These are the activations of a small neural network, seen along a few directions. Each row is one input.
Each table varies a few parts of the input and shows all the possible inputs, shuffled.
Descriptions start from the smaller parts, as in this example, which fits no table here: one of 8 places around a ring, together with either a single point or (one of 2 separate values, together with one of 4 places along a line) or one of 11 places along a line.
Shared parts are said once, and a part with two or three values counts as separate values.

Other details of the inputs shift rows strongly along three fixed directions, in all tables alike. That doesn't count.

Table:
r1: [-47 -29 -27  20  41 -31 -42 -13 -49 -22 -12  16 -35]
r2: [-59  -2 -11  23 -58  23   2 -30   2 -20  -7  37 -12]
r3: [-43  19   2  -1 -44 -23   4  -3 -30  49  -4  42  63]
r4: [ 29  -6  -5  16  53  -9 -19  29   3 -24 -21 -54 -82]
r5: [-39 -56 -36  26   9   5 -62  -6 -61 -53  -3 -15 -16]
r6: [-89  17   1  -6 -11  10   1   1   6   5  20  59  -6]
r7: [-59 -14 -21  14 -24  11   3 -41  28  18 -24  38 -21]
r8: [ -9 -10  21   7  25  25  37  -9  62   1   2 -19 -30]
r9: [ 70   4  -3  18  29  -2  -8  23 -54  18 -38 -50   2]
r10: [ 20 -26 -46   4 -16 -35 -74   5 -65  29 -30 -13  30]
r11: [-25 -47 -21  34  10  -3 -51 -14 -53 -56 -30   6 -27]
r12: [-42 -19 -25  16  47 -18 -46   9 -51 -22   8  43 -31]
r13: [ 59  17   4  -6 -27  -7  13 -11  36  36 -24 -16  26]
r14: [ 32  -2  11   2  -7  11  18  -6  25  45  14 -29  63]
r15: [ -5   4  13 -26  12  26  55  -5  33 -20  14 -26 -38]
r16: [-54 -47 -25 -23 -46   4 -25 -24  33 -12   7  13  -4]
r17: [-80 -21 -29 -33   0  19 -13 -21  10  14  36  41  -4]
r18: [ -2 -13 -26 -20 -61   9   7 -28 -23  54 -50  26  40]
r19: [ 50  19  18 -52   3  22  38  12  -3  36   2  -1  30]
r20: [-66 -14 -14 -25   2   9  -4 -28  15  10   6  62 -16]
r21: [ 56  14  11 -59   2  -4  16  12  24  42   1   0  22]
r22: [ 20  -3 -18  27 -28 -45 -65  12 -69  18 -35  14  24]
r23: [-49 -22 -20 -35 -34 -16  -5 -34  28 -14  -3  34 -22]
r24: [  8  11   6  20  -3  40  36 -25  52 -27  -6 -22 -33]
r25: [ 61   2  20  -3 -31 -12  17   5  33  14  -1  -3  47]
r26: [-46 -41 -10 -33 -37  -2  -4 -13  29   0 -24  25 -33]
r27: [  1   5 -13   4 -15 -58 -54  28 -80   8 -18  13  35]
r28: [-19 -24 -30  -6  27 -29 -61  16 -42 -40   6  36 -41]
r29: [  9  -7 -17 -57 -42 -22 -24 -16 -12  43 -16  58  47]
r30: [ -2 -10   6 -10 -78 -25 -19  -9  -8  28 -14  42  57]
r31: [-40 -18 -27   3 -49  -3  -7 -24  33  -8 -13  41 -28]
r32: [-72 -22 -36   8 -25  20 -10 -34  22  20   1  15 -10]
r33: [ 51  19  13 -19 -17   3  38 -18   2  16   0 -15  51]
r34: [  2  30  26 -22   6  12  18  12  54 -30  44   8 -33]
r35: [ 34  44  19  12 -40  -7  15  21  27  33 -11 -14  36]
r36: [-30  43  23  46   4  25  35  10  56  -2  11 -14 -23]
r37: [-10  27  28   7  -6  23  45  -9  31 -46  39 -13 -17]
r38: [-32 -16 -28 -30 -35 -17  -6 -26 -27  60   8  24  67]
r39: [ 28 -40 -20  -8  -8 -42 -57  10 -59  24 -50   4  22]
r40: [-16  32  24  44   5  24  33  -6  55  -6  18  -8 -29]
r41: [-48 -25  -1  54  16 -19 -53   4 -48 -34  -7  20 -21]
r42: [  6  19  13 -12  15  39  40  -1  38 -41  39  11 -19]
r43: [ 12 -26 -49  19 -18 -11 -61  -5 -92  20 -29 -15  44]
r44: [ 44   7  -1 -40 -16 -14  13  -2  21  28  26 -34  47]
r45: [ -3  23  26  -8  -6  -3  26   0  53 -35  38 -12 -30]
r46: [29 44 33 -7  7  3 23 12  6 41 30 19 48]
r47: [-13  14  16  13  25   7  48 -10  51 -15  36  -2 -20]
r48: [-54 -42 -11 -20 -37  24  11 -23   5 -10 -24  26 -21]
r49: [ 24  -7   1  -9  62 -25 -11  29  -6 -35   1 -50 -70]
r50: [ 72  12   1  24  30 -22  -7  19 -65 -17   4 -32  34]
r51: [-13   3  -1 -15   5  33  38 -16  38 -36  46 -44 -11]
r52: [-19  39  22  38 -16  39  38   7  43 -32   7 -22 -22]
r53: [ -6  16   8  39  12  23  39 -10  62  -4  11  -5 -30]
r54: [  7  13   6  31  -9  39  42 -14  49 -36   8 -13 -27]
r55: [ 61   0  19 -14 -25 -10  11  -7  36  21 -15 -14  42]
r56: [ 55   5  21  12 -31  14  32  -6  10   2   0  -6  60]
r57: [-45 -33 -44 -10  32   9 -61   3 -70 -44  20   8 -23]
r58: [-79   0   1   4 -24  -8   9 -25   6  -3  21  45  -9]
r59: [ 31  15  19 -26  14  -8  47   3   9  60  -1 -14  29]
r60: [ 16  34  39  28 -19   2  27  18  16  34   1  -6  62]
r61: [-43 -47 -17  20  35 -14 -38   6 -41  -7 -29   6 -45]
r62: [-11 -10 -22 -10 -41  -7   2 -25 -11  83 -46  32  38]
r63: [ 50  10   9 -45 -12 -18  28   0  25  36  -6 -19  24]
r64: [ 73 -11  10  17  29  -4 -13  19 -49   0 -30 -48  23]
r65: [  9   3   2  -9   1  15  25  -6  71  -3 -12 -28 -55]
r66: [ -9  -9   7   5 -78   0  -5 -18 -34  16 -13  41  71]
r67: [  4  35  19  28  61  13 -14  47 -33 -64  27 -24 -37]
r68: [ 18 -11  15  64  68  -4 -14  20  -4 -47   9 -29 -35]
r69: [  0  29  17  43  46  -2  -3  34 -34 -68  21 -45 -34]
r70: [ 31   6   2  10  76  15 -18  18 -26 -62  13 -26 -48]
r71: [ 55  39  17   2  35 -31 -35  60 -45   0   9 -19  21]
r72: [ 78   7   1   8  29 -48 -24  27 -40  -6   2 -29  21]
r73: [-68 -19 -12 -41   7  11   8 -10   8  28   1  51 -31]
r74: [-20  23  38  32 -16  36  38  11  41 -48  17 -17  -7]
r75: [ 53  20  13 -47   2  22  35   3   2  33   1  -1  37]
r76: [-56 -25 -32 -55 -22   8 -26 -14  21  -6  32  33 -15]
r77: [-66 -19 -16 -37   7  12   3 -17  13  24   0  52 -27]
r78: [ 10  -2  -1  37  73   3  -4  22  -6  -6 -18 -47 -71]
r79: [ 33  27  35   5 -38 -10  12  25  26  16  -2 -12  49]
r80: [ 52  15  16 -62   2  -4  20  19  20  43   2  -2  16]
r81: [ 65  32  19  13  35  -7 -24  35 -71 -13  15 -14  33]
r82: [-16   5  13 -11  35  11  48  -9  50   5  15 -19 -36]
r83: [ 19 -15  14  54  75  -2 -21   8  -1 -42  -4 -38 -43]
r84: [ 67   5   1   0  39 -17  -4  18 -58   3 -16 -47  17]
Each input here is: one of 3 separate values, together with one of 4 places along a line, together with either a single point or one of 6 places along a line.
Changing only the place on the line of 4 turns r72 into r31. The same change can be made to r51. Which row results?
> r43
Changing only the place on the line of 4 turns r2 into r66. The same change can be made to r35. Which row results?
> r79
Changing only the place on the line of 4 turns r32 into r14. The same change can be made to r13. Which row results?
> r55
Which other rows agree with r66 in the place on the line of 4 and the choice among 3 separate values? List them by row number.
> r5, r11, r48, r56, r64, r74
Which other rows agree with r57 in the place on the line of 4 and the choice among 3 separate values? List them by row number.
> r19, r42, r67, r70, r75, r81
Which other rows does r26 become when the place on the line of 4 takes its other values? List them by row number.
> r4, r49, r80
Which other rows does r71 become when the choice among 3 separate values takes its other values? List them by row number.
> r6, r67
Which other rows does r62 become when the place on the line of 6 takes its other values? List them by row number.
> r7, r36, r40, r53, r78
Which other rows does r12 become when the choice among 3 separate values takes its other values? List them by row number.
> r28, r42

Table:
r85: [-116  -42  -49   -4  -32   -9  -46  -29  -23    7  -23   57  -38]
r86: [ -12  -12    1  -13   59   21    5   13   47  -66   26  -39 -100]
r87: [ 25  33  23   7 -49  25  43  -9  25  20   0   5  52]
r88: [-62  13  24   5 -33  46  54 -25  84 -37  20  21 -40]
r89: [ 31  -4   1 -32 -57  -3  12 -14  13  34 -18   5  54]
r90: [ 19  37  25 -21 -29   2  32   1  42  38  29   9  51]
r91: [ 34 -23 -27  24  54 -49 -79  23 -91  10 -32  -5   0]
r92: [ 25  -3  -2  -5 -44   6  21 -23  11  37 -13  17  60]
r93: [ 20  29  21   1 -50  18  38  -9  30  13  23   4  65]
r94: [-109  -27  -35   -5  -37   -7  -42  -21  -26  -10  -18   79  -34]
r95: [ -8 -30 -24  -5 -33 -38 -34 -14 -50  47 -42  47  39]
r96: [-23  14  17  17  61  32  21  19  39 -67  33 -23 -87]
r97: [ 40   6   6 -24 -55  16  33 -16  38  22  -3 -10  41]
r98: [ 18  18  10 -28 -19  20  45  -5  36  54   6  -8  40]
r99: [-86 -43 -41 -31 -26  -8 -39 -24   8 -20 -12  45 -60]
r100: [-70 -38 -37  21  60  -5 -51   2 -52 -55  -6  -6 -86]
r101: [ 74  11  16   6  37 -18  -3  30   2  -9  -6 -57 -16]
r102: [ 57  28  24   9  54  -5   2  37 -14 -10  35 -41  13]
r103: [  8  18  16  -8 -57   0  19 -10   7  30   8  23  79]
r104: [  19  -21  -30   56   25  -29  -68   17 -104   -6  -35  -26   14]
r105: [ 61  36  31  36  39 -10  10  37  -9  -6  -3 -38  -3]
r106: [ 72  10  16  -2  66  -2  10  18  -9   2   8 -43  -2]
r107: [-22  17  18  11  63  31  26  13  34 -70  32 -25 -87]
r108: [ 30 -32 -19  39  37 -40 -71  14 -92  -7 -35  -9   9]
r109: [-37 -31 -38   2 -52 -44 -50 -13 -81  62 -54  48  52]
r110: [ 10   9   7  -2 -49   7  26 -18  12  50 -17   3  62]
r111: [-77   3   6  -8 -42  15  31 -20  62 -20  26  41 -21]
r112: [-54 -13   3 -30   1  41  47 -29  91 -16  28  21 -55]
r113: [ 76   9  11 -22  52  -7   3  25  -9  -9   9 -55 -11]
r114: [ 55  29  23   4  56  -6   6  30 -20 -16  34 -41  12]
What is each input in this table made of?
> one of 5 places along a line, together with one of 6 places along a line
Changing only the place on the line of 5 turns r103 into r88. The same change can be made to r102. Which row results?
> r96
Start at r92 and move only the place on the line of 6, one step at a time. The first step leads to r108. Which rows follow, in order?
> r95, r91, r112, r106
Which other rows does r107 become when the place on the line of 5 takes its other values? List them by row number.
> r100, r106, r113, r114
Which other rows does r98 become when the place on the line of 6 takes its other values? List them by row number.
> r85, r100, r104, r109, r110

Table:
r115: [ 64 -16 -16  19  25 -35 -53  27 -67  36 -39 -39  33]
r116: [-74 -49 -34 -13 -33   2  -9 -36  27 -13  -4  22 -35]
r117: [ 47  23  20  25 110  -5 -14  46  -3 -40  31 -72 -58]
r118: [ -65  -19   -9    7   75   28   -7    3   27  -90   45   -9 -118]
r119: [ 85   9  23  24  69 -13 -25  38   6 -61   3 -83 -59]
r120: [-16 -12 -16  -3 -16   3   7 -20  26  18 -21   7 -21]
r121: [-87 -12 -10   4 -42  37  21 -23  18 -43   6  36 -22]
r122: [ 38   8  -1 -34   2 -30 -14  12 -39  54   0   2  68]
r123: [-69 -18 -18   4 -69 -17 -35 -16 -21 -28 -11  63   4]
r124: [-103  -12   -3   21  -25   19    8  -22   26  -33   -8   54  -48]
r125: [ -6 -18 -18   5  44 -40 -61  24 -97   7 -28  19 -16]
r126: [-13  -7 -10  23 -25  -3 -22  -7 -43   1  -1  25  39]
r127: [ 61  -4  -4 -20 -28  -1   9 -13   1  51 -22  -6  70]
r128: [ 26  30  31 -59 -26  43  80 -11  60  35  34   1  40]
r129: [ 31  17  25 -23 -32  20  67 -18  71  50 -20  -1  19]
r130: [ 36  16   9  22 -26 -18   3   0 -30  35   4  -4  77]
r131: [-14 -14 -22  52   8 -34 -72  16 -90  -3 -19   6  19]
r132: [ 31  28   8  28 -16 -17   0   9 -33  38 -17   3  59]
r133: [ 36  48  44 -64 -37  25  78  -1 108  18  49   3  23]
r134: [-72 -15 -26 -30 -14  -5 -14 -15  -5  17  -4  60 -16]
r135: [ 62  17  27  12  56  42  53  10  60 -51  21 -87 -59]
What is each input in this table made of?
> one of 3 separate values, together with either a single point or one of 6 places along a line
Which other rows does r126 become when the place on the line of 6 takes its other values? List them by row number.
> r121, r124, r130, r131, r132
Which other rows does r128 become when the choice among 3 separate values takes its other values? List them by row number.
> r121, r135
Which other rows does r117 become when the choice among 3 separate values takes its other values? List them by row number.
> r115, r131
